A small network was shown many inputs. Here are its activations along a few directions, one row for each input.
In each table, some parts of the input vary, and every possible input appears once, in random order.
Descriptions start from the smaller parts, as in this example, which fits no table here: one of 8 places around a ring, together with either a single point or one of 11 places along a line or (one of 3 separate values, together with one of 4 places along a line).
Shared parts are said once, and a part with two or three values counts as separate values.

A family of inputs:
R1: [ -8 -17 -15   6  20  40 -10  26 -14 -22  19  -6 -13   5]
R2: [ -1  11 -50  -2  -6  16  -1  20 -23 -25   1  -8  -3  19]
R3: [ 14  -2  15   2  -1  -6 -17 -11   7  31 -12 -12   5 -43]
R4: [ -8  -5 -42  -4  12  38   5  24  -8  -6  -1  -7 -17   5]
R5: [  0  -1  10 -13  -6   3 -10 -24  24  35   3   6  13 -22]
R6: [  5  -4  10  -1 -22 -24  -9 -33 -14  16 -17  -6  16 -15]
R7: [  3 -12  13  -2  -3  -8  -7 -17   2  39  -9  -4  15 -31]
R8: [ 17  -5 -31  -9  17  26  26  26  -7   9 -15   4 -13  14]
R9: [-31 -10  16  -5  10 -27 -12 -14  26  20   4  12  -1 -20]
R10: [-12   9  15   0 -19 -21 -14 -29  15  16  -8  -1  14  14]
R11: [  9   6  11  -3   3   8   8  21 -31 -36  22  -5   0  20]
R12: [-28   4  16  -3  -4 -41 -14 -27  11  -2  -4  11   1  -7]
R13: [ -1  -3 -20   4   3  19 -14  22 -28 -43  19  -3   3  16]
R14: [ 27  -8   2  -7  16  18  30  29  -9   2   5  -1 -23  14]
R15: [ 33   6  -4  -8  -3  -5  24  22 -23 -19   6  -3 -13  27]
R16: [ -4   1  -8  11  -6  -4  20  15  15 -54   4  -4   0  11]
R17: [  6  11  10 -11 -18 -12 -13 -39   9  11  -6   7  18  -7]
R18: [ -9 -12  -1  17  13  19  25  20  31 -32   8  -4 -11   1]
R19: [-24  -2  21  14  -3 -16  -7  -9  24  32   1  20  -3 -12]
R20: [ 20  17  13   9  -7 -20 -19 -29  -7   9 -17 -13  12 -27]
R21: [  2  -9  17  -1  21  31  15  26 -17 -15  23  -5 -11   8]
R22: [ 25   9 -38  -5  -1   4  20  21 -22 -12 -15   3   0  27]
R23: [-16   1  17  -1  -1  -6 -11 -18  31  38   0  -2  10   1]
R24: [-18  13  21  12 -14 -32 -16 -21   9   7 -10  21   0   1]
- Changing only one part turns R3 into R20. The same change can be made to R7. Which row results? => R6
- What is each input in this table made of? => one of 2 separate values, together with either a single point or one of 5 places around a ring or one of 6 places along a line
- A walk changes only the place on the ring of 5. It starts at R11 and steps to R13. List the rest of the walk in order. => R2, R22, R15

A family of inputs:
R25: [-20  -7  16   6   4   4   3  -7  28   8   6   3  -3 -18]
R26: [ -6 -12 -17   3  20  35  14  36  -1 -18   6  -8 -18  12]
R27: [ 16  12  26  -9  -2 -16  -5  -8  -3 -10  12   3  10  11]
R28: [-24  -5  -7   5   8  -5  -9  -3  15  25 -11  10  -7  -4]
R29: [ 10 -16  29  -5   3  10   7   2   2  19  14   5   2  -1]
R30: [ 29  10  -2 -10 -15  -3   6  -9  -9  -3  -6  -5  12  13]
R31: [  1   8 -17   4  -3 -22  -7 -10 -28  -4 -17  -9   0 -13]
R32: [-19   6  -5  -3 -14 -17 -18 -17   3   1  -3   3  11   8]
R33: [  0   1 -24   4   3   8  13  24 -21 -46  12   3  -9  20]
R34: [ 21   3  -5  -6   3   9  18  10   3  25 -10   0  -7  -3]
R35: [-15   6  14   7 -11 -18  -5 -18  15 -18   4   3   7  -5]
R36: [  7  -5  -8   4   4  17 -16   1  -4  22  -7  -9   1 -19]
- Changing only one part turns R28 into R32. The same change can be made to R26. Which row results? => R33
- What is each input in this table made of? => one of 2 separate values, together with either a single point or one of 5 places around a ring
- Change only the choice among 2 separate values in R35. List by row number the other rows that result. => R25

A family of inputs:
R37: [ -4  -1  23   6   0 -17  -4   0  -2 -25   7  -6  -3  -1]
R38: [ 24  -4   3   6  10  13   5  13 -28 -10   2 -12  -5  -5]
R39: [ -1   3  15   4  -7 -24  18   1   7 -17  -2   5  -6   4]
R40: [  1  -8  20 -12  -1  -1  -1 -17   2  47  -1   5   7  -3]
R41: [ -8   2 -28 -11   7  14  -3   8  -8 -10   3   0   0  15]
R42: [  8   8 -22  -7   3   7  13  17   5  -7  -4   2  -3  20]
R43: [ -8   7  -8   7 -10 -22   7   0  12  -8 -10   6  -6  16]
R44: [  7   0 -14   6   2  19 -10  11 -31  -6   5  -9  -8  -5]
R45: [  2  -8   4  -5  -6   8 -11 -17  19  26 -17  -6  14 -29]
R46: [ -4   5  -7  -5   4  20 -10   9 -15 -16  18  -5  -3   5]
R47: [  4   3 -19  -9 -19  -7 -17 -22  -8  14  -7  -1  13   3]
R48: [  4  -4 -34   0   3  14  -4   9 -22  -1  -8  -2  -5   6]
R49: [ -1  -5  20   5   2   5   4   7  -2 -28  13  -6   3   9]
R50: [-23  -7   5   7   3  -5  -6   1  30   4  -4  -6  -1 -25]
R51: [ -3  -6 -12   1  16  29   5   5  23   5   6  -9  -9 -18]
R52: [ 18   5 -28   3   1   7  13  16 -11   2 -18   0  -8  10]
R53: [ 28   0  -7   0   3   4  23  18 -16  -4  -5  -1  -8  -2]
R54: [ -9  14   5   5  -3 -11 -25 -16 -13  -8   3   1   9  -9]
R55: [-14 -17  -3  11   5  19   3   0  31  -1   8   0  -2 -18]
R56: [ 16   4   2  -8   6   7  24  15  -1 -14   6   2  -3  10]
R57: [ -6   3 -10   4  -8   0  14   9  13 -14  -6   7   2  24]
R58: [  4   8   4  -4 -18   1 -24 -19 -18   5   0  -8  16  -7]
R59: [-10   0  19  -1  12 -15  -2  -9   8  35   4   8   2  -5]
R60: [-10   9 -17   0  -3 -19 -18 -17  -4  -1  -7   8   7   3]
R61: [-17  -1   2   5  -6  10 -11   5  -6 -24  18  -1   5   6]
R62: [ 12  12  14   1  -4 -26  13 -14   0  -4  -6   7   1  -2]
R63: [ 27   6  12  -9 -18 -13  13 -18  -3  11  -8  -2   7  -1]
R64: [ 21   2  22  -7 -12  -6  -8 -19 -13   1  -1 -13  13  -4]
R65: [  5 -15 -14   4  14  23   2  16   5  14 -13 -11  -7 -29]
R66: [-21  -4 -17   0  -3   6  -2   2   1 -16   2   6   6  18]
R67: [ 19  11 -11  -5 -22 -11   1 -18   3  17 -15  -2   7  10]
R68: [-20 -12  24   1   5  -9  -3   3  15  22   6  18 -12  -2]
R69: [  4  -2  11   1  -5  -3  24  11   9 -21   6   5   1  13]
R70: [-17 -15  19  -4   9  11   7   7  15  18  12  13 -10   9]
R71: [  5  17 -10   5  -7 -24   0 -11   6   2 -16   7   1   7]
R72: [  3 -12   2  -4  19  14  11  18 -10  35   0  -2 -13  -2]
R73: [ -8  -4   5   5   7  -5 -14 -11  24  13 -11   3   8 -32]
R74: [-24   1 -14   4  -4 -15 -10  -7   0 -12  -4   6   1   9]
R75: [-19   3   4   8  -7 -12 -19  -2  -6 -18  13  -1  -1  -3]
R76: [ 13   1   9  -4  11  13   4  12 -11 -20  16  -9  -1   6]
R77: [  8   8  22   3   3 -19  -9 -13  -9 -13   1  -4   5  -7]
R78: [ -5  -5   9 -12  18  18   6  16   8  27  13   8 -14   5]
- Changing only one part turns R43 into R42. The same change can be made to R75. Which row results? => R46
- Changing only one part turns R40 into R59. The same change can be made to R64. Which row results? => R77
- What is each input in this table made of? => one of 6 places along a line, together with either one of 2 separate values or one of 5 places around a ring
- A walk changes only the place on the line of 6. It starts at R53 and steps to R56. List the rest of the walk in order. => R69, R39, R62, R63
- Which other rows agree with R48 in the place on the line of 6? List them by row number. => R38, R44, R52, R53, R65, R72
